These are the activations of a small network on made-up records, seen along a few directions, one row for each record.
After each row come some of the record's fields: Y, D, H, U, Z.
Not every record has every field; a missing one is written none.
Other fields move the rows too, some of them a lot.
In the rows, zero is written as 500.
Random noise pushes rows far along 8 fixed directions. That doesn't count. These rows show it; they differ only by the noise:
543,504,513,514,686,584,579,562,442,490,506,364,555,576,492,385,614,457,508,606,671,509,510,399,597,405,473
607,653,441,512,549,465,433,511,467,496,571,583,684,589,453,397,504,651,604,572,474,351,439,559,525,439,465
517,315,596,535,512,641,544,447,366,450,377,530,534,620,632,516,523,416,451,461,580,618,702,413,670,310,457
435,341,456,514,273,648,578,533,564,303,543,484,549,445,628,647,664,564,366,654,454,563,537,435,633,445,479
538,564,488,459,541,446,457,539,594,480,698,494,421,514,436,633,604,511,571,446,327,406,527,520,414,497,478
458,477,473,482,468,577,529,627,565,392,521,496,538,447,556,630,636,541,422,627,485,498,475,454,516,534,536
454,502,632,613,514,601,438,635,490,625,372,728,580,582,626,673,458,479,518,313,413,567,565,511,460,450,621
637,466,488,340,509,511,480,477,388,347,542,619,594,507,513,556,510,540,443,557,491,400,590,486,540,399,450
577,569,486,391,722,500,504,618,448,510,421,741,680,406,553,598,454,495,429,502,637,369,526,487,367,560,611
439,587,540,732,469,526,432,536,605,632,572,466,496,683,502,491,577,564,687,401,325,532,484,549,541,428,488

508,618,513,491,669,505,525,608,555,601,528,410,513,432,415,476,536,420,483,499,589,496,372,467,387,570,606 => <Y:y4 D:d4 H:h1 U:u3 Z:none>
602,314,436,193,662,452,617,389,398,230,522,429,428,340,516,523,567,378,329,687,728,432,675,380,514,508,408 => <Y:y2 D:d6 H:h2 U:u2 Z:z1>
435,623,439,629,532,359,458,429,737,639,689,430,354,492,409,540,547,502,688,377,332,445,487,619,350,616,489 => <Y:y3 D:d1 H:h2 U:u2 Z:z1>
434,428,414,557,620,441,527,404,577,459,415,486,507,444,564,510,548,457,507,559,597,481,606,476,484,612,497 => <Y:y2 D:d6 H:h1 U:u1 Z:none>
574,516,470,391,467,578,660,614,535,549,680,661,583,304,473,644,453,481,356,393,551,409,433,475,358,478,581 => <Y:y1 D:d6 H:h3 U:u2 Z:z2>
611,559,541,359,821,363,534,491,482,671,630,635,453,419,463,529,412,351,558,246,573,353,581,455,234,510,560 => <Y:y2 D:d6 H:h3 U:u2 Z:z1>
521,635,642,546,482,537,387,665,477,593,591,442,468,673,436,483,543,519,642,419,280,529,392,502,494,375,529 => <Y:y2 D:d1 H:h3 U:u3 Z:none>
440,480,376,607,408,576,608,461,658,478,578,517,633,360,575,563,576,530,448,566,531,495,494,520,477,533,549 => <Y:y3 D:d1 H:h3 U:u3 Z:none>
477,580,541,382,467,383,349,625,485,459,488,535,411,516,489,543,500,603,548,555,360,451,381,518,414,615,526 => <Y:y2 D:d1 H:h3 U:u2 Z:z1>
490,465,512,481,436,547,528,577,494,474,502,610,569,421,588,585,494,539,447,490,484,494,492,482,470,482,562 => <Y:y2 D:d1 H:h2 U:u3 Z:none>
617,455,591,266,602,564,534,614,315,408,455,525,559,449,521,505,489,418,348,553,632,499,488,371,497,421,557 => <Y:y2 D:d4 H:h3 U:u3 Z:none>
433,395,626,605,460,628,475,580,443,517,311,586,508,590,617,601,474,447,477,427,452,639,590,489,585,421,554 => <Y:y2 D:d6 H:h2 U:u2 Z:z2>
417,405,433,531,240,490,530,414,679,441,648,522,458,358,558,665,561,522,447,463,321,507,518,504,447,544,511 => <Y:y2 D:d3 H:h3 U:u1 Z:none>
452,317,565,679,310,641,598,307,560,525,612,241,381,602,505,445,616,357,518,401,413,706,610,427,686,280,412 => <Y:y3 D:d3 H:h3 U:u1 Z:none>
539,430,599,439,559,547,445,503,351,443,390,537,509,593,574,479,475,461,475,506,527,547,584,441,576,401,492 => <Y:y2 D:d5 H:h3 U:u2 Z:z2>
331,501,479,750,510,581,520,574,652,538,460,346,479,600,547,487,660,531,578,594,495,592,470,483,603,542,499 => <Y:y2 D:d6 H:h1 U:u2 Z:z2>
501,464,433,585,595,551,613,402,513,549,423,484,557,459,498,451,449,415,466,479,671,508,589,519,534,508,493 => <Y:y1 D:d3 H:h2 U:u2 Z:z2>
627,446,528,301,444,549,542,464,555,406,743,523,442,336,418,740,549,351,374,388,359,462,572,461,382,419,536 => <Y:y1 D:d3 H:h1 U:u1 Z:none>
470,447,541,465,349,563,489,535,486,443,456,468,429,484,466,574,493,484,407,519,444,588,472,497,551,504,502 => <Y:y1 D:d5 H:h3 U:u2 Z:z2>
326,408,531,635,700,337,483,384,596,642,408,374,199,557,556,503,523,354,645,324,528,585,686,482,416,654,458 => <Y:y2 D:d1 H:h3 U:u3 Z:none>
449,476,484,596,336,406,425,370,582,475,623,344,332,619,429,464,564,545,645,477,270,528,520,553,569,471,373 => <Y:y2 D:d6 H:h3 U:u1 Z:none>
441,614,413,718,497,533,564,504,601,669,434,585,726,443,507,400,431,558,535,507,614,487,380,574,467,565,598 => <Y:y3 D:d6 H:h3 U:u1 Z:none>
509,424,588,499,421,631,507,565,394,440,459,467,609,584,594,415,553,519,458,582,526,582,454,375,624,337,506 => <Y:y2 D:d6 H:h3 U:u3 Z:none>
526,693,552,398,655,406,330,667,530,586,526,657,540,469,501,589,487,548,564,451,382,361,376,519,261,614,646 => <Y:y2 D:d1 H:h3 U:u2 Z:z2>
537,586,672,506,806,586,589,694,461,823,462,599,461,469,442,599,380,253,470,158,631,541,501,446,291,484,677 => <Y:y1 D:d3 H:h3 U:u2 Z:z2>
492,424,471,444,551,492,568,487,505,443,508,540,479,417,553,572,522,464,448,506,574,476,601,469,472,531,486 => <Y:y2 D:d1 H:h2 U:u3 Z:none>
628,383,408,265,539,434,619,350,466,344,725,435,451,349,464,488,563,434,408,561,597,376,594,397,469,452,408 => <Y:y2 D:d1 H:h3 U:u1 Z:none>
593,496,356,507,243,402,423,271,479,356,639,645,600,553,498,437,417,736,596,552,328,349,567,654,603,405,331 => <Y:y2 D:d5 H:h2 U:u2 Z:z2>
563,401,493,353,368,487,490,431,460,321,587,463,331,496,408,674,523,464,411,495,348,487,624,529,552,464,396 => <Y:y3 D:d5 H:h3 U:u2 Z:z2>
541,505,504,398,414,432,407,468,438,405,463,502,445,514,439,506,460,549,484,548,423,482,472,545,517,542,463 => <Y:y1 D:d1 H:h3 U:u1 Z:none>
505,415,526,458,398,592,619,476,539,509,653,333,415,419,440,499,572,382,401,471,509,582,457,401,516,414,497 => <Y:y4 D:d3 H:h3 U:u2 Z:z1>
505,417,506,410,627,422,538,438,462,471,542,383,344,491,486,468,551,404,510,478,567,494,597,417,479,515,433 => <Y:y2 D:d1 H:h3 U:u3 Z:none>
441,435,415,475,455,361,408,335,575,375,416,521,403,464,536,587,513,532,506,551,435,478,619,571,482,655,447 => <Y:y4 D:d1 H:h1 U:u3 Z:none>
646,443,547,237,346,574,546,583,403,304,779,361,357,510,364,582,604,496,394,565,356,468,470,420,586,317,388 => <Y:y2 D:d5 H:h3 U:u2 Z:z3>

Which values does each new row have?
408,373,401,503,455,447,549,398,658,379,641,384,310,439,552,629,642,494,501,540,432,492,625,481,507,575,409 => <Y:y2 D:d5 H:h1 U:u2 Z:z2>
551,583,562,351,719,503,453,668,435,451,385,492,555,437,480,528,520,425,430,601,577,473,444,434,409,561,618 => <Y:y2 D:d3 H:h3 U:u3 Z:none>
659,510,525,393,358,641,593,572,391,449,663,625,736,446,523,481,472,569,400,513,520,448,419,453,548,272,526 => <Y:y2 D:d4 H:h2 U:u3 Z:none>
476,473,301,458,322,421,526,365,579,307,554,447,556,366,495,442,555,658,436,734,531,420,433,546,551,625,416 => <Y:y1 D:d1 H:h3 U:u3 Z:none>
527,334,595,476,559,549,681,436,502,656,686,557,400,418,571,585,474,289,472,183,553,540,660,377,387,336,519 => <Y:y2 D:d6 H:h3 U:u2 Z:z1>
552,503,526,313,825,366,483,478,434,476,456,342,310,469,393,472,521,312,498,516,620,462,582,423,400,602,481 => <Y:y2 D:d3 H:h3 U:u1 Z:none>
500,553,390,585,601,411,511,391,591,472,628,349,502,534,432,364,612,536,615,601,514,412,517,513,524,507,406 => <Y:y2 D:d6 H:h3 U:u3 Z:none>
442,537,443,605,501,485,496,474,499,538,320,528,612,486,515,395,430,555,498,589,627,519,428,549,530,598,533 => <Y:y1 D:d6 H:h3 U:u1 Z:none>
401,573,396,708,380,384,383,416,541,523,378,559,556,638,508,383,443,720,660,563,410,457,470,657,591,597,406 => <Y:y2 D:d6 H:h3 U:u3 Z:none>
636,379,527,360,385,570,535,380,369,417,525,672,653,429,563,536,412,451,369,439,511,475,603,443,529,330,507 => <Y:y2 D:d3 H:h3 U:u1 Z:none>
560,434,492,481,584,518,659,404,456,573,593,390,452,465,457,374,481,391,484,423,679,516,540,423,514,415,451 => <Y:y1 D:d1 H:h3 U:u1 Z:none>
539,535,596,535,761,551,641,564,594,704,795,256,278,548,381,499,635,279,605,269,528,533,529,384,405,382,498 => <Y:y1 D:d1 H:h1 U:u2 Z:z2>
667,586,512,329,622,509,476,563,369,423,586,548,593,538,442,459,491,539,496,576,544,381,485,485,519,392,472 => <Y:y2 D:d5 H:h1 U:u2 Z:z2>
506,458,515,563,446,479,451,400,384,489,383,489,562,640,566,316,448,572,565,527,529,537,526,497,645,421,428 => <Y:y2 D:d4 H:h3 U:u3 Z:none>
400,448,575,669,372,504,433,448,513,637,330,629,460,574,586,554,372,495,555,301,406,622,550,577,503,529,540 => <Y:y1 D:d1 H:h3 U:u1 Z:none>
679,466,506,317,590,471,541,418,368,457,558,687,605,434,525,518,389,453,446,410,574,386,625,490,444,394,488 => <Y:y2 D:d4 H:h2 U:u3 Z:none>
554,339,469,447,657,514,680,350,530,495,662,514,487,358,579,552,546,318,446,380,643,463,724,385,409,408,490 => <Y:y2 D:d1 H:h3 U:u3 Z:none>
